A small network was shown many inputs. Here are its activations along a few directions, one row for each input.
In each table, some parts of the input vary, and every possible input appears once, in random order.
Descriptions start from the smaller parts, as in this example, which fits no table here: one of 2 separate values, together with either a single point or one of 11 places around a ring or (one of 6 places along a line, together with one of 8 places around a ring).
Shared parts are said once, and a part with two or three values counts as separate values.

Other details of the inputs vary at random and push rows far along two fixed directions, the same in every table; ignore that.

Table:
row 1: [ 21  11 -15  -7   3  17  -9   0  -2 -10   7   5  24 -12]
row 2: [ 21  14 -12  -5   5  13  -3   4  -5  -5  12  -6  22 -13]
row 3: [  1  19  62  66 -28  94   4  -2  53 -19 -37  -7 -13   5]
row 4: [ 20   7 -13  -8   1  11  -4   0  -4 -10   5   1  23 -12]
row 5: [ 22   9 -10  -3  -1  15  -3  11   0  -8   8   0  27 -18]
row 6: [  7 -12  -9 -11  14 -26   0  -5 -17   6   3  -6  -1 -14]
row 7: [  3  10 -18 -12  -8   2   0   8   0  -6  17   1  14   9]
row 8: [-56 -34  57  33   1 -22  12 -25  13  26 -44  -2 -84  27]
row 9: [-62 -44  55  29   6 -44  12 -32   6  31 -48  -2 -89  25]
row 10: [  4 -10 -11 -13  15 -23  -6  -4 -16   7   1   4   2 -14]
row 11: [  5 -14 -11 -14  14 -30   1  -9 -19   5   3  -7  -4 -11]
row 12: [ 15   3 -12  -9   9  -1  -8  -2  -9  -2   5   3  15 -14]
row 13: [  4  -7  -8 -11  17 -19  -4  -3 -15   7   3   1  -5 -11]
row 14: [  2  25  18  26 -27  56   3  14  30 -15  -1   0  16  11]
row 15: [ -4 -15  -5 -11  21 -38   1  -5 -22  18   2  -8 -13 -12]
row 16: [ -7 -11 -15 -16   2 -30   5   0 -11   2   9  -3   0   7]
row 17: [ 15   5 -11  -8  10  -1  -2  -3  -8  -2   9  -9  11  -8]
row 18: [ 16   4 -16 -12  11  -4  -5  -4 -12  -3   9  -1   7 -10]
row 19: [-41 -13  65  55 -20  28  13 -11  35   6 -43  -8 -55  24]
row 20: [ 19  11 -10  -4   6  10  -3   5  -5  -2  10  -5  19 -15]
row 21: [-59 -36  63  40  -1 -22  16 -22  13  29 -44  -9 -82  25]
row 22: [ 34  43  17  33 -25 103 -10  19  41 -32  -3  11  43 -13]
row 23: [ 22   9 -17 -10   8  14  -8  -4  -4 -12   9   3  17  -8]
row 24: [ 38  46  19  40 -31 110  -5  18  47 -38  -3  -4  46  -5]
row 25: [ 17   6 -10  -6   1   9  -3   6  -3  -6   4   5  24 -16]
row 26: [-40 -16  67  54 -21  26  15 -14  37   4 -45  -5 -56  22]
row 27: [ -6  -2 -14 -15   0 -24   3  11 -11   9  14   5   2   4]
row 28: [  5 -10 -10 -13  19 -23  -6 -10 -18   7   3   2  -6 -12]
row 29: [ 22  27  27  40 -25  89  -3   3  43 -31 -18   1  21  -1]
row 30: [ 10  -4 -11  -9  11 -14  -2   4 -13   5   7  -5  10 -14]
row 31: [-16 -15 -15 -21   8 -47   0  -8 -17  12   3   4 -12   9]
row 32: [  8  14 -17 -14  -8   7  -6  10   2  -7  14  10  24   4]
row 33: [  1 -21 -10 -16  20 -40   1 -14 -21   7   1 -10 -13  -7]
row 34: [  6  -7 -11 -12  17 -18  -3 -12 -14   1   3  -4 -10  -4]
row 35: [  3  -9  -9 -11  17 -26   0 -11 -18   9   5  -6 -13  -9]
row 36: [ -4  -1 -12 -12  -3 -18   2  10  -6   3   8   7  13   1]
row 37: [  2   7 -15 -13  -5  -6   1  11  -5   2  16   4  12   4]
row 38: [ -7  -2 -12 -13  -1 -20  -3   8  -5   5   6   9   8   4]
row 39: [  0   3 -11  -7  -5  -7   2  12  -4   1  12  -1  14   3]
row 40: [-14 -10 -13 -19   5 -35   2  -4 -15  10   6   3 -13  10]
row 41: [ 14  32  47  57 -28 103   1   1  53 -27 -24  -4   0   4]
row 42: [  5 -10  -7 -10  12 -20  -1  -7 -14   5  -2   0   0 -12]
row 43: [-47 -26  66  49 -12   6  15 -16  27  15 -46  -5 -66  21]
row 44: [-55 -33  57  36  -3 -19  16 -26  13  24 -41  -6 -83  27]
row 45: [ -1   4 -19 -20  -2 -13  -4   2  -7  -1  12   8  10   7]
row 46: [  6  10 -16  -9 -11   8   0   8   5 -12  10   4  24   6]
row 47: [ 10  12 -15  -7 -12  10   1  23   4  -8  17   5  33  -2]
row 48: [-18 -18 -15 -22  10 -48   0 -10 -16  10   2   2 -15  12]
row 49: [  6  -7 -12 -13  17 -26  -1  -6 -19  10   8  -5  -7 -12]
row 50: [ 21   8 -18 -11   7  10  -8  -3  -4 -10   8   2  22  -8]
row 51: [ -8  -3 -12 -12   0 -19   3   3  -8   3  12  -5   1  10]
row 52: [ -2   1 -13 -13  -6 -12   2   4  -5  -3   7   4  12   4]
row 53: [  4 -12  -8 -10  16 -27  -1  -5 -18  10   2  -9  -4 -11]
row 54: [ 14  20 -17  -4 -16  25  -1  19   8 -16  18  -1  36   4]
row 55: [-10  -6 -11 -13   3 -30   3  11 -13  12  13   0   3   4]
row 56: [ -3   0 -12 -12  -4 -16   1   6  -6   1   7   5  11   2]
row 57: [  7  -6 -10 -12  17 -19  -4  -7 -17   6   5  -2  -5 -11]
row 58: [ 23  12 -18 -11   6  15  -9   0  -5 -10  12   5  23 -13]
row 59: [  8  14 -15  -6 -12   9   0  24   2  -5  18   2  32   1]
row 60: [  7  29  11  20 -29  68  -5  10  37 -26  -3  10  22  14]
row 61: [  4  10 -20 -16  -6   1  -3   7  -1  -8  15   4  15   9]
row 62: [  2   7 -16 -16  -4  -5  -5  11  -2  -1  13  11  18   4]
row 63: [  4  -8 -11 -12  16 -27  -1  -2 -18  12   7  -3  -7 -13]
row 64: [-18 -14  -7 -16   6 -37   2   1 -14  16   3   5 -16   9]
Each input here is: one of 2 separate values, together with one of 4 places along a line, together with one of 8 places around a ring.
Question: The inputs of row 4 and row 42 match in every part but the place on the line of 4. If row 14 is changed in the same way as row 4 into row 42, which row does it become?
Answer: row 21
Question: The inputs of row 3 and row 24 match in every part but the place on the line of 4. If row 58 is changed in the same way as row 3 into row 24, which row does it become?
Answer: row 23
Question: Which other rows does row 18 become when the choice among 2 separate values takes its other values? List them by row number.
Answer: row 40
Question: Which other rows does row 28 become when the place on the ring of 8 takes its other values? List them by row number.
Answer: row 6, row 12, row 20, row 42, row 49, row 53, row 57
Question: A walk changes only the place on the ring of 8. It starts at row 46 and steps to row 48. List the rest of the walk in order.
Answer: row 60, row 61, row 7, row 51, row 54, row 16

Table:
row 65: [-18 -15   7   7  14 -36  25 -26 -22  18   1 -46 -28  -8]
row 66: [-22  23  49  63 -27  63  13  33  52 -12 -18 -26 -20  32]
row 67: [ 62  40 -45 -20  12  73 -26  -5  -5 -46  31  27  53 -13]
row 68: [-14  13  16  12  -8  -4  -3 -40  20  17 -11  -1 -63  24]
row 69: [-19  13  44  40 -55  58  14  14  49 -14 -48  33   8  12]
row 70: [ 36  53 -27  -5 -50  72   1  65  31 -41  48  28  77   3]
row 71: [ -4  -2 -51 -52  10 -66   2  47 -34  21  56 -13  13   7]
row 72: [-38 -34  33  17  26 -23  -8  -2  -3  43 -20  10 -35 -16]
row 73: [-44 -20  36  27  19 -41  22 -25 -17  38 -17 -39 -73   9]
row 74: [ 65   5 -31 -23  16   3   2   2 -24 -24  22 -21  53 -40]
row 75: [ 40  14  14  22  -9  49  -5   9  17 -17 -18  17   4 -32]
row 76: [-34 -54  31  26  34 -62  -2 -33 -13  29 -33 -26 -43  -6]
row 77: [-31 -15  -4 -11  10 -61   0 -17  12  19  -4   2 -70  48]
row 78: [  2  22 -44 -45  -3 -32  -8  43 -31  25  33  -2  54   2]
row 79: [ -2   6   1   7 -24  -1  11  -6   0  -1  -7  10 -17 -17]
row 80: [-43 -20  18  -1  -4  -9   2 -43   7  -5 -38   2 -29  49]
row 81: [  3   2 -45 -46   7 -65   6   4 -52  21  45  16   7 -22]
row 82: [  0  -7  44  32  12  19   8  -7   3  14 -23  21 -43 -19]
row 83: [ 25  -7 -33 -20 -15 -15  11  22  -2 -27  39 -18  50   4]
row 84: [-55 -55  30   1  38 -82   0 -20 -24  45 -30  25 -62 -19]
row 85: [ 40  23 -33 -13 -33  31   1  25   6 -33  19  -1 102  -3]
row 86: [-32 -13  17  18 -13  29  -2 -19  23 -17  -4  16 -44  50]
row 87: [ 18  23  26  42 -29  84 -10  21  55 -28 -33  30  35 -28]
row 88: [-13 -10  52  47 -20  33  23 -26  19 -13 -23 -33 -27  -3]
row 89: [ 63  49 -39 -30  17  24 -19  -8   8 -12  19  12  31 -10]
row 90: [  5  -3  43  26  20  17  -4   8  -4  25 -18 -19 -41 -12]
row 91: [-33 -13  46  46 -14   7  13 -13  19  10 -36 -23  -7  23]
row 92: [ 14  26 -24 -19  -5   9   6  24 -25  13  49   4  29 -21]
row 93: [ 26  17 -24 -12  16   5 -31  34 -12  13  27  -1  53 -26]
row 94: [ 19  11 -57 -43  -2   5  -6   0   3 -33  31  -5  33  34]
row 95: [  6   5 -55 -70  43 -87 -32 -18 -30   8  19  22  11 -11]
row 96: [-14 -17 -71 -78  19 -72 -18 -17 -55   3  35  30  21  25]
row 97: [-16 -10  43  50 -17  31  19  10  36 -12 -11 -31 -16  27]
row 98: [ -24  -23  -54  -69   16 -111    4   16  -58   36   26   29   22   -4]
row 99: [ 38   2 -35 -32  34 -20  -9  22 -46  23  40  12  21 -37]
row 100: [-52 -55  36   9 -10 -64  24 -25  -1  24 -53   0 -49  18]
row 101: [ 19  37 -39 -34  -2  -2  -2  28 -33  15  53 -16  32 -19]
row 102: [-44   8  16  -3   2 -42  -8 -30  10  18 -31  18 -46  45]
row 103: [ 18   0 -53 -51  28  -8 -40 -11 -30 -23  29  32  36 -12]
row 104: [-10 -10  23  18   9  39 -23 -34  27 -23 -35   7 -16   9]
row 105: [ 13  26  23  46  -1  59 -21  16  31  -4 -13 -10  34 -12]
row 106: [ -2  -2  -2   1 -35   6  12  32  24 -19   5  17  -3   9]
row 107: [  29  -36  -48  -50   68 -103   11  -25  -76   23   28  -35    5  -34]
row 108: [ -6   1  48  47 -54  73  24  23  65 -34 -26  -1  -7  13]
row 109: [ 10  23  -7   0 -14  66  -1 -27  19 -32  -3 -15  -6  16]
row 110: [-44  -3  48  33 -23  20  12  14  18  33 -20  14 -15  20]
row 111: [-25 -48  28  10  61 -83   8 -35 -42  51 -26 -36 -88  -5]
row 112: [ 48  40 -39 -15 -36  49  10  21   5 -39  27  -1  63 -31]
row 113: [ 16  37 -30  -5 -13  14  -9  34  -1  -6  19 -14  72   8]
row 114: [-33  -2  50  38 -25  36  17  35  35   9   0   6 -34  25]
row 115: [ 13  -2  45  49 -26  66  -4   3  52 -26 -45   8  14 -20]
row 116: [-28 -65  30   9  24 -65  -1 -33 -14  20 -38 -18 -40 -13]
row 117: [ 16 -13  -9 -16  37   4  -3 -43 -13 -15 -15  -6 -28  -1]
row 118: [ 23 -10  45  41  -8  39  15 -13  23 -16 -47  -7 -30 -23]
row 119: [ 34  44 -45 -21 -19  72 -19  -5  -4 -44  43  19  46   4]
Question: The inputs of row 90 and row 101 match in every part but one. If row 74 is changed in the same way as row 90 into row 101, which row does it become?
Answer: row 88
Question: What do these inputs look like to the network?
Answer: one of 5 places around a ring, together with either one of 3 separate values or one of 8 places around a ring
Question: Which other rows does row 80 become when the choice among 3 separate values takes its other values? List them by row number.
Answer: row 96, row 102
Question: Which other rows agree with row 94 in the place on the ring of 5? List them by row number.
Answer: row 66, row 70, row 71, row 77, row 83, row 86, row 97, row 106, row 108, row 114
Question: A walk changes only the place on the ring of 8. It starts at row 115 and steps to row 116. List the rest of the walk in order.
Answer: row 76, row 105, row 93, row 72, row 84, row 87
Question: Which other rows does row 69 become when the place on the ring of 8 takes its other values? List them by row number.
Answer: row 78, row 85, row 91, row 98, row 100, row 110, row 113
Question: Which other rows does row 68 become when the choice among 3 separate values takes its other values? List them by row number.
Answer: row 109, row 119

Table:
row 120: [-14 -11  47  39  -3  20   7   1  19   8 -25  -6 -27  -5]
row 121: [ 37  36   2  20 -19  92 -13   9  36 -41  -2   6  45  -4]
row 122: [  8  23  16  21 -17  66  -6  -2  30 -23  -8  11   3  11]
row 123: [-38 -12  45  31  -9   8   2 -17  26   7 -37   8 -57  27]
row 124: [  4  22  28  36 -29  62   0  27  35 -10 -11   9  24   1]
row 125: [ 32   6 -46 -37  13 -16 -12  -4 -21 -14  24   4  36 -15]
row 126: [ 10  -8 -11 -10  17 -30   2  -4 -23  12   6 -11  -8 -18]
row 127: [-11  -7 -22 -20   3 -38   8   6 -15   9  24 -13   1  18]
row 128: [-39 -11  44  32 -12   7   4  -9  23  12 -34   5 -40  21]
row 129: [ 11   4 -27 -25   4 -11  -4  -8 -12  -7  13   9   8   1]
row 130: [ 17   2 -11  -6   4  -3   2  15  -8   1  13  -1  21 -19]
row 131: [-20 -17  45  33  14   6   2 -31  10  12 -38 -12 -51   2]
row 132: [-21 -14  -6 -14   2 -38   4  -5 -12  13   1   8  -9   7]
row 133: [-26 -28 -20 -28  10 -75  16  -3 -32  20  16 -18 -24  17]
row 134: [ 23  27 -42 -31 -12  14 -10  17  -2 -19  30  16  49   0]
row 135: [ 14  -8 -18 -19  23 -31  -2 -15 -23   6   3 -10  -1 -15]
row 136: [-13 -26   5  -5  25 -46   4 -11 -27  26  -4 -14 -32 -12]
row 137: [ 27  23 -30 -18 -16  15  -2  35  -5 -11  28   9  60 -17]
Question: The inputs of row 125 and row 121 match in every part but one. If row 135 is changed in the same way as row 125 into row 121, which row does it become?
Answer: row 131
Question: What do these inputs look like to the network?
Answer: one of 2 separate values, together with either a single point or one of 8 places around a ring
Question: Which other rows does row 132 become when the choice among 2 separate values takes its other values? List them by row number.
Answer: row 128
